Each row below holds a small network's activations on one input, seen along a few directions.
In each table, some parts of the input vary, and every possible input appears once, in random order.
Descriptions start from the smaller parts, as in this example, which fits no table here: one of 8 places around a ring, together with either a single point or (one of 2 separate values, together with one of 4 places along a line) or one of 11 places around a ring.
Shared parts are said once, and a part with two or three values counts as separate values.
(in the rows, 128 means zero)

Other details of the inputs shift rows strongly along three fixed directions, in all tables alike. That doesn't count.

Rows:
R1: [108 110 144  97 138  80 108 134  98 112 147 118]
R2: [127  97  92 124 123 133 235 191 138  75 105 200]
R3: [157 151 104 147 112 146 134 125 110 141 106 111]
R4: [165 126  66 145 110 183 236 138 143  82 123 206]
R5: [150 176 138 152 115 146  98 129  69 155 112  79]
R6: [163 163 137 121 107 166  94 110  87 168 126  77]
R7: [ 66 101 156 108 161  38  99  98 138 154 164 125]
R8: [175 173  92 174 116 215 147  72 181 183 134 116]
R9: [ 94 147 170 156 132  99  79  90 154 193 144  90]
R10: [164 176  88 165 111 186 151 103 153 134 118 140]
R11: [122 111 139  80 138  98  81 156  64  90 129  75]
R12: [149 191 145 149 127 162  90 119  81 141 116  86]
R13: [ 91 132 172 140 144  98  88 115 168 158 152 109]
R14: [133 117 147 101 136 118 109 159  74  92 109 139]
R15: [ 71 116 146 152 152  79 144 109 168 133 137 159]
R16: [150 145 105 144 108 172 172 169 110  71 117 162]
R17: [148 126 130 109 117 149 120 161 140  94 118 117]
R18: [ 81  83 182  93 140  53  65 142 115 143 140 114]
R19: [167 151 138 122 115 141  83 148  40 140 106  94]
R20: [155 142 125 102 125 150 135 141  66  99 111 118]
R21: [ 97 155 156 146 156  91  78  65 151 185 128  93]
R22: [ 88 130 141 162 138  93 107  61 223 203 149 120]
R23: [115 104 156 102 114 112 118 187 102  81 121 116]
R24: [ 93 138 145 168 144  94  88  63 179 194 163 146]
R25: [129 121 129 103 116 114 105 164 101  74 121 112]
R26: [133 103 137 105 110 143 151 203 114  55 118 147]
R27: [ 84  86 106 143 146  70 156  99 162 161 143 138]
R28: [159 168 144 147 124 175  82 104 139 178 135 117]
R29: [127 123 140 106 132 118 115 149  99  81  97 113]
R30: [141 148 130 139 110 147 105 112 146 156 118  96]
R31: [146 117 105 126 108 161 179 134 152 118 136 162]
R32: [133 138 141 115 109 140 108 180  71  68 121 113]
R33: [ 89  91 117 157 140  85 163 106 200 134 158 211]
R34: [146 187 120 161 132 158 103  77 139 172 119 100]
R35: [ 93  98 150 110 144  87 121 113 166 148 161 136]
R36: [128 103 140  82 140  99 130 179  73 111 107 139]
R37: [153 146 119 138 110 166 143 106 138 159 136 125]
R38: [128 129 136 115 131  94 106 120  72 156 131  93]
R39: [144 149 110 122 147 142 131 106 106 178 114  88]
R40: [131 145 147 121 122 132  82 122 137 147 124  85]
R41: [115 133  90 164 144 121 195  85 211 183 122 170]
R42: [ 74  66 102 133 158  75 193 110 192 111 141 185]
R43: [121  78 158  79 128  98 108 193 104  77 127 147]
R44: [160 139 117  90 128 141 154 155  65 126 109 115]
R45: [200 163  78 150 102 243 166 125 144 124 117 125]
R46: [148 128 118 117 121 158 121 128 126 133 127  97]
R47: [139  90  93 120 113 149 180 152 153  96 124 149]
R48: [119 128 129 112 149 112 103 116  99 132 129  90]
R49: [149 145 145 135 120 155  91 122 125 159 129 120]
R50: [ 64 101 163 138 155  65 131 120 153 117 132 148]
R51: [154 155 114 133 113 159 127 114 106 128 139 122]
R52: [ 90 110 149 132 147  88 120  83 185 181 165 133]
R53: [160 173 129 134 137 175  89  92  82 152 107  63]
R54: [105  79 148  76 142  78 142 166  82  61 119 141]
R55: [133 138 140 124 125 134 100 127 154 136 127 103]
R56: [177 186  89 158 120 204 125  88 113 157 124  97]
R57: [ 78  92 154 132 134  81 135 143 177 122 146 149]
R58: [174 144  96 145 113 184 172 147 115  96 112 185]
R59: [ 85  61 129 133 131  81 167 138 198 123 148 207]
R60: [162 137  52 176 106 199 211 105 184 112 135 182]
R61: [121 124 151  84 129  91  71 164  75  83 120  83]
R62: [148  89  97 103 105 150 169 172 118  79 114 134]
R63: [118 106 174  87 143  91  81 162  62  88 109 119]
R64: [110  93 100 143 116 120 205 176 160  51 134 207]
R65: [123 151 122 172 138 133 123  77 167 178 146 162]
Each input here is: one of 5 places around a ring, together with either one of 2 separate values or one of 5 places along a line or one of 6 places along a line.
Question: Changing only the place on the ring of 5 turns R5 into R19. The same change can be made to R23. Which row results?
Answer: R59
Question: Changing only the place on the ring of 5 turns R52 into R55. The same change can be made to R7. Which row results?
Answer: R10
Question: Change only the choice among 2 separate values in R38. List by row number the other rows that result.
Answer: R44
Question: A walk changes only the place on the line of 6. It starts at R29 and steps to R21. List the rest of the walk in order.
Answer: R34, R10, R61, R25

Rows:
R66: [195 161 112 106 100 214 114 189  98  64  81  82]
R67: [123  87 146  87 138 129 129 148 130  78 147 165]
R68: [158 170 132 194  99 191  92  78 169 186 159 122]
R69: [131 116 145 110 107 132 151 202  95  79 130 186]
R70: [140  98 142  88 114 127 101 166 134 121 140 135]
R71: [ 76  61 134  69 164  62 142 136 128  65 145 129]
R72: [ 71 111 142 145 131  68  89  92 153 147 161  78]
R73: [116 151 168 124 160 128  65  75 149 150 143  97]
R74: [135 167 140 155 135 138  61  69 119 166 150 131]
R75: [175 121  88 131  86 178 190 190  94  83  83 122]
R76: [ 92 111 176  91 172  92  87 131 128 112 117  98]
R77: [191 126  90 157  64 223 184 176 137 100 124 192]
R78: [129 122 101 121 153 148 179 112 144 112 114 126]
R79: [122 118 161 105 117  97  77 145  66 173 121  58]
R80: [132 185  99 176 126 169 174 118 128 128 112 120]
R81: [ 85 108 110 127 142  84 125  83 201 140 164 102]
R82: [172 128 132 122  89 175 134 204  92  78  79 116]
R83: [153 115 116 127 117 153 149 144 179 150 121 156]
R84: [121 124 161 118 150 130  92  85 149 189 151 142]
R85: [138 187 142 130 123 141 100 138  56 100 126  66]
R86: [100 107 121 141 126  91 185 136 138 139 157 184]
R87: [103 125 115 177 152  97 160  80 200 160 114 198]
R88: [137 124 144  80 157 119 115 135  71 134  97  72]
R89: [121  90  70 145 117 128 222 109 224 172 138 185]
R90: [ 96 124 152 124 131 108 144 187 123  58 105 150]
R91: [143 148  84 180 129 169 179 108 172 100 102 194]
R92: [135 114 142 119  92 147 100 181 107  54 123 111]
R93: [176 190 109 184 119 192 108  62 132 195 136 163]
R94: [141 130  94 115 123 146 141 135 141 108 110  81]
R95: [103  52 115  96 104  83 154 191 107  53 154 146]
R96: [ 91 104 178 138 130  75  79 124 155 193 140 118]
R97: [222 166  90 139  63 238 145 162  51 129 115 100]
R98: [138 161 121 153 114 154 101 117 106 149 111  52]
R99: [162 156 119 158 145 188 165  95 180 161 103 158]
R100: [115 159 105 153 152 114 115  77 111 144 113 102]
R101: [113 152 127 142 158  86 105  78 106 178 111  98]
R102: [117 200 167 171 129 142  77  93 135 151 139 101]
R103: [ 99  46 126  54 130  56 123 178 115  59 158 116]
R104: [158 161 158  97 125 146  54 149 105 152  96  51]
R105: [ 71  82 138 121 141  71 118 113 229 108 161 146]
R106: [ 91  67 167  90 165  73 138 133 160 141 135 174]
R107: [140 197 147 154 134 144  35  63  98 152 126  84]
R108: [177 127 112  87 123 175 144 134  69 128 126 123]
R109: [103  92  75 149 132 108 220 105 241 158 129 167]
R110: [128 192 149 192 124 154 129  84 168 221 129 152]
R111: [ 99 135 147 164 128 115 138 121 169 124 165 183]
R112: [136 108  92 131 137 107 178 126 108 131 118 176]
R113: [173 127  91 112  97 174 151 134 124 145 137 121]
R114: [137  84  97  94 132  93 160 165  70  80 132 177]
R115: [ 98 130 190 104 141  77  92 182  85 105  98 108]
R116: [ 99 119 124 174 145  95 154  69 197 192 136 209]
R117: [ 96 155 176 108 149  74  87 147  56 148 107  56]
R118: [ 66  98 160 108 146  41 145 154 107 146 136 138]
R119: [139 123 136 115 115 145  92 128 159 125 156 120]
R120: [138 172 104 148 138 137  97  78  86 124 127  94]
R121: [ 97 105 147  93 155  46  63 115  57 112 156  97]
R122: [140 100 110 133  92 166 172 202 140  40  98 155]
R123: [144  87  96 100 137 140 213 142 133 119 117 179]
R124: [146 173 118 151 114 154 141 121  94 127 150 122]
R125: [133 129 132 102 149 132 103  90 102 143 153  96]
Question: Describe the family of inputs behind these rows.
Answer: one of 2 separate values, together with one of 5 places around a ring, together with one of 6 places around a ring
Question: Changing only the place on the ring of 5 turns R110 into R83. The same change can be made to R117. Which row results?
Answer: R109
Question: Changing only the place on the ring of 5 turns R94 into R78. The same change can be made to R104. Which row results?
Answer: R99
Question: A walk changes only the place on the ring of 6. It starts at R96 and steps to R82. List the rest of the walk in order.
Answer: R122, R92, R68, R77
Question: Change only the choice among 2 separate values in R80. List by row number the other rows that result.
Answer: R90
Question: Change only the choice among 2 separate values in R108. List by row number the other rows that result.
Answer: R84
Question: Change only the place on the ring of 5 in R102. List by row number the other rows that result.
Answer: R73, R92, R105, R107
